Each row below holds a small network's activations on one input, seen along a few directions.
In each table, some parts of the input vary, and every possible input appears once, in random order.
Descriptions start from the smaller parts, as in this example, which fits no table here: one of 2 separate values, together with either a single point or one of 11 places along a line or (one of 6 places along a line, together with one of 8 places around a ring).
Shared parts are said once, and a part with two or three values counts as separate values.

Table:
r1: [ 12  -7  -2  15  -5 -10  23  13 -24  22 -13   3 -19 -26 -31  20]
r2: [ -2  11  -6 -18 -14 -10   3 -19  16  25   2  19  35  34 -55 -18]
r3: [ -9 -34  -8  28   5   0   5  -6  -2  32 -18   8  -7 -28 -42  -1]
r4: [-27 -19  -4  22 -31  37 -25 -19  -7  16   0   3   1   2  -5   7]
r5: [-29 -34 -32   9  16  -7   4  21 -14  11  20 -47  17  39 -10 -23]
r6: [ -1 -18  25  31   4 -24  -7 -20  29   3   5   0   0  -9   8   3]
r7: [-16  20  16 -22  19  12 -18 -19  -2 -33  17  13  -7 -18  27 -12]
r8: [-22   1   2  -9   9   0 -18 -52   4  -1  34  14 -11  -6  30 -15]
r9: [ -7   7   1   9 -42  28  -6   0 -30   5   5  -1 -10   4   7  29]
r10: [ -7 -29 -36  -2  24 -24  -2   7  17   4  28 -48  12  16  24 -24]
r11: [ 10   1  27   6   5   1  18  18  -9 -14 -38   9  -7   5  17  22]
r12: [ 29   7   2  15  13  -2   5  20 -13  -3 -42   9 -25 -25  -7   5]
r13: [ 12   0  11   5  24 -12  -6   7  18  -9 -23  -7  -9 -54 -16   2]
r14: [-39 -13  -1   0   0  24  -8 -31 -22   9  24  27  -6   6   2 -15]
r15: [  1 -12  24  16 -21  -5  31   8 -18   1  -4   3  -5   4  -5  22]
r16: [ 26  35   4 -42   5 -15  -1   0  40 -16  -5  15  35   0 -23 -16]
r17: [-19  13   4 -13 -11  15  10 -12 -45  -1  29  23 -17   8  13   8]
r18: [ 11 -15   0  29  20 -30 -15 -14  22  25  -4   0 -14 -40 -17   2]
r19: [ -1 -21 -30 -11   1 -15  25  46 -31   2  22 -38   1  31   8   2]
r20: [-20 -38  18  30 -11   5  12 -11   5  12  -9   8   7   3 -17   0]
r21: [  2  26   7 -13   7  21  -6  -5 -32 -26  -1  28 -22   9  34  -8]
r22: [ -4  13  11  -4 -11  27 -30  -9  14 -20  -3 -11  -3 -21  26  20]
r23: [ 10  26   5   4 -20  39 -12   9 -13 -13 -26  -5 -22   2  27  21]
r24: [ -1  -7 -21 -16  33 -12  -2  39  10 -28  12 -48  17   4  20 -20]
r25: [  2  -6  33   3   9  -6   6   0  27 -24 -13  -6   2 -21  15  13]
r26: [ 43  40  -4 -33  -5  -5  10  14   8  -9 -24  29  18  28 -13 -13]
r27: [-20  -3  -2  19 -24  13 -38 -24  25   7  11  -3 -13 -10  20   8]
r28: [ 16   5 -29 -13  25   2  21  55 -15 -14  -8 -42  -5  27  26 -10]
r29: [ 25  33  -9 -28 -23 -11  32   4  -2  17   8  25  30  23 -34   6]
r30: [ 24  21  -7 -18  -1 -34 -11 -21  45  18  15  22  28  14 -26 -15]
What is each input in this table made of? -> one of 5 places around a ring, together with either one of 2 separate values or one of 4 places along a line
The inputs of r28 and r24 match in every part but the place on the ring of 5. If r23 is changed in the same way as r28 into r24, which row does it become? -> r22
Change only the place on the ring of 5 in r20. List by row number the other rows that result. -> r6, r11, r15, r25
Change only the place on the line of 4 in r6. List by row number the other rows that result. -> r8, r18, r27
List by row number the other rows that have the place on the ring of 5 in common with r19. -> r1, r9, r15, r17, r29

Table:
r31: [-27 -41 -33  16  33 -15  18  29 -23   6  20 -55  -1  32  17 -28]
r32: [  4  11  28  25 -33  43  -9  -1 -23 -12 -29  -3 -19 -17  29  37]
r33: [ 15  16 -20 -35  20  -9   9  47  20 -28  -8 -29  42  44   4 -25]
r34: [-10  28  14 -13  -9  35  -3 -20 -50 -15  15  30 -38  -9  30  15]
r35: [ 38  14 -27 -36   6 -48  42  42  11  11  -1   7  18  39 -26 -13]
r36: [-12 -26 -50 -16  32 -16  -5  52  -4 -11  29 -53  15  20  20 -13]
r37: [-19  -3  27  18 -29  17 -17 -46   6  10  13  15   1 -30 -26   7]
r38: [ 38   1 -34 -23  28 -43  34  47   9  18 -20   4  18  11 -41  -6]
r39: [  9  17  35  17  -4  10 -21 -49  29  -7 -13  19 -18 -59   3   5]
r40: [-16 -11  50  15 -16   2 -12 -46  16  -7  -3  42  -7 -22  -1  19]
r41: [-20  -6   9  33 -29  25 -36 -56   8  34  -2  23 -12  -9  -9   2]
What is each input in this table made of? -> either one of 2 separate values or one of 4 places along a line or one of 5 places along a line
What sort of input is r32? -> one of 2 separate values
